Here are a small network's activations along a few directions, averaged over the inputs that share one value of a field.
Related values have similar rows: they may be neighbours, one step apart, or belong to one group.
In the rows, zero is written as 500.
Random noise pushes rows far along 6 fixed directions. That doesn't count. These rows show it; they differ only by the noise:
[374 556 446 678 469 554 554 681 564 553 232 473 368 439 257 369]
[551 400 502 454 527 431 456 598 329 423 627 431 426 712 366 450]
[484 528 469 407 471 322 439 543 584 360 673 535 477 373 843 578]
[517 527 414 478 459 412 424 649 497 411 429 519 529 468 615 454]
[409 516 456 628 507 449 534 679 508 438 410 455 361 508 376 455]
[471 596 516 589 467 442 541 587 566 514 503 462 481 468 495 485]
[522 575 562 609 431 547 502 569 486 610 486 409 565 674 242 379]
[526 541 598 573 610 448 771 522 436 647 554 425 276 395 341 530]


M, 12 values:
m9: [415 652 666 600 516 727 643 299 546 703 488 475 471 415 351 496]
m8: [607 500 407 605 482 405 485 535 562 419 532 450 679 473 751 604]
m11: [200 489 465 638 525 409 678 463 679 350 728 498 301 347 689 707]
m7: [614 487 552 529 621 555 630 360 433 499 459 498 380 407 402 538]
m12: [408 228 326 287 394 587 362 480 489 396 407 518 465 461 519 374]
m5: [673 533 640 502 609 415 554 537 360 507 571 450 760 816 431 634]
m4: [446 437 349 570 705 409 431 565 547 293 260 597 441 431 620 673]
m3: [584 568 458 561 494 596 470 504 563 608 337 562 572 383 381 452]
m1: [471 511 469 659 579 441 601 664 405 470 380 427 370 501 350 460]
m2: [472 542 493 549 399 569 291 556 446 487 280 528 830 794 445 426]
m6: [488 558 676 579 459 587 602 345 589 545 592 483 448 623 403 547]
m10: [473 767 519 864 474 499 590 678 431 529 465 331 670 778 223 545]
The values of M form a 3 by 4 grid.
Which values are neighbours of m11? Give them in the order they are listed.
Answer: m12, m10
Which values are neighbours of m3? Give them in the order they are listed.
Answer: m8, m7, m1
Which values are neighbours of m2? Give them in the order they are listed.
Answer: m9, m5
A value of M combines one of 3 hidden first parts with one of 4 second parts; all combinations occur once.
Changing only the second part turns m8 into m4. m11 has the same second part as m8; what does that change turn m11 into?
Answer: m2
Changing only the second part turns m10 into m9. m3 has the same second part as m10; what does that change turn m3 into?
Answer: m7

N, 12 values:
n1: [514 529 628 578 614 446 662 512 574 597 644 380 262 370 421 517]
n6: [525 499 624 587 661 602 732 485 240 608 343 474 367 645 132 474]
n7: [527 251 516 365 581 578 628 329 438 601 722 450 137 438 347 482]
n2: [469 362 551 545 530 490 532 391 567 481 631 409 481 598 377 556]
n12: [426 675 514 703 427 468 430 655 601 536 394 424 516 513 374 428]
n4: [391 308 394 407 709 371 597 560 434 340 565 518 274 404 623 691]
n5: [361 831 523 866 427 439 534 577 924 360 254 498 633 396 599 627]
n9: [706 566 343 487 469 419 532 618 342 422 449 469 732 521 622 471]
n11: [335 419 578 439 478 517 404 525 427 484 699 467 263 654 291 409]
n8: [511 475 468 328 289 781 430 406 466 766 341 575 640 386 398 254]
n10: [580 507 736 308 494 543 729 149 467 880 771 532 567 413 541 613]
n3: [526 876 775 893 567 316 645 384 715 434 925 448 676 621 767 867]
A value of N combines one of 3 hidden first parts with one of 4 second parts; all combinations occur once.
Changing only the second part turns n7 into n5. n8 has the same second part as n7; what does that change turn n8 into?
Answer: n6
Changing only the second part turns n2 into n1. n4 has the same second part as n2; what does that change turn n4 into?
Answer: n12

J, 24 values:
j3: [608 458 570 324 465 511 562 262 566 644 713 573 725 396 722 629]
j5: [480 677 531 605 330 551 437 482 653 594 549 436 727 539 507 359]
j9: [257 591 489 601 378 510 251 623 707 286 350 584 565 647 576 484]
j12: [439 539 480 701 482 458 528 495 684 459 574 435 693 636 503 622]
j19: [294 391 445 678 572 417 246 666 557  99 418 461 388 716 490 591]
j7: [522 414 582 349 572 545 418 428 363 602 514 473 333 461 316 369]
j24: [328 292 469 431 539 650 580 361 429 655 535 466 281 518 208 443]
j1: [436 536 497 519 616 465 530 499 557 439 296 562 384 347 643 581]
j23: [485 573 487 328 457 563 385 504 540 583 289 639 530 267 642 378]
j11: [464 482 359 449 554 380 627 579 454 354 352 580 366 256 779 576]
j21: [548 678 535 606 415 489 379 407 685 434 481 527 772 591 665 581]
j6: [444 582 484 689 490 618 528 614 501 610 286 460 402 447 214 329]
j20: [681 569 398 504 417 422 463 661 386 542 485 417 761 540 598 483]
j17: [587 575 493 495 475 510 430 604 405 475 476 517 583 645 454 501]
j18: [611 448 453 314 427 486 468 450 520 540 658 527 468 349 684 447]
j2: [533 564 430 477 493 571 659 541 468 617 310 556 502 244 531 477]
j14: [532 560 555 579 622 369 662 492 390 431 585 493 405 504 561 616]
j10: [336 554 305 731 502 423 605 771 506 420 273 447 462 440 506 550]
j8: [696 703 639 446 413 458 476 413 599 621 700 513 692 368 654 499]
j16: [424 400 408 558 422 634 388 508 587 372 328 525 593 706 336 423]
j15: [561 625 477 665 484 509 623 570 516 503 306 465 719 542 486 537]
j4: [411 397 462 345 492 516 311 549 601 442 425 598 274 352 506 374]
j13: [371 570 598 835 403 451 644 564 658 570 719 279 442 661 205 491]
j22: [567 354 559 543 731 469 703 530 219 461 532 460 242 663 273 597]
The values of J form a 4 by 6 grid.
How many steps from neighbour to neighbour lead from j15 to j7, at the fewest?
Answer: 5
A value of J combines one of 4 hidden first parts with one of 6 second parts; all combinations occur once.
Changing only the second part turns j18 into j15. j13 has the same second part as j18; what does that change turn j13 into?
Answer: j3
Changing only the second part turns j4 into j7. j8 has the same second part as j4; what does that change turn j8 into?
Answer: j6
Changing only the second part turns j12 into j24. j21 has the same second part as j12; what does that change turn j21 into?
Answer: j14
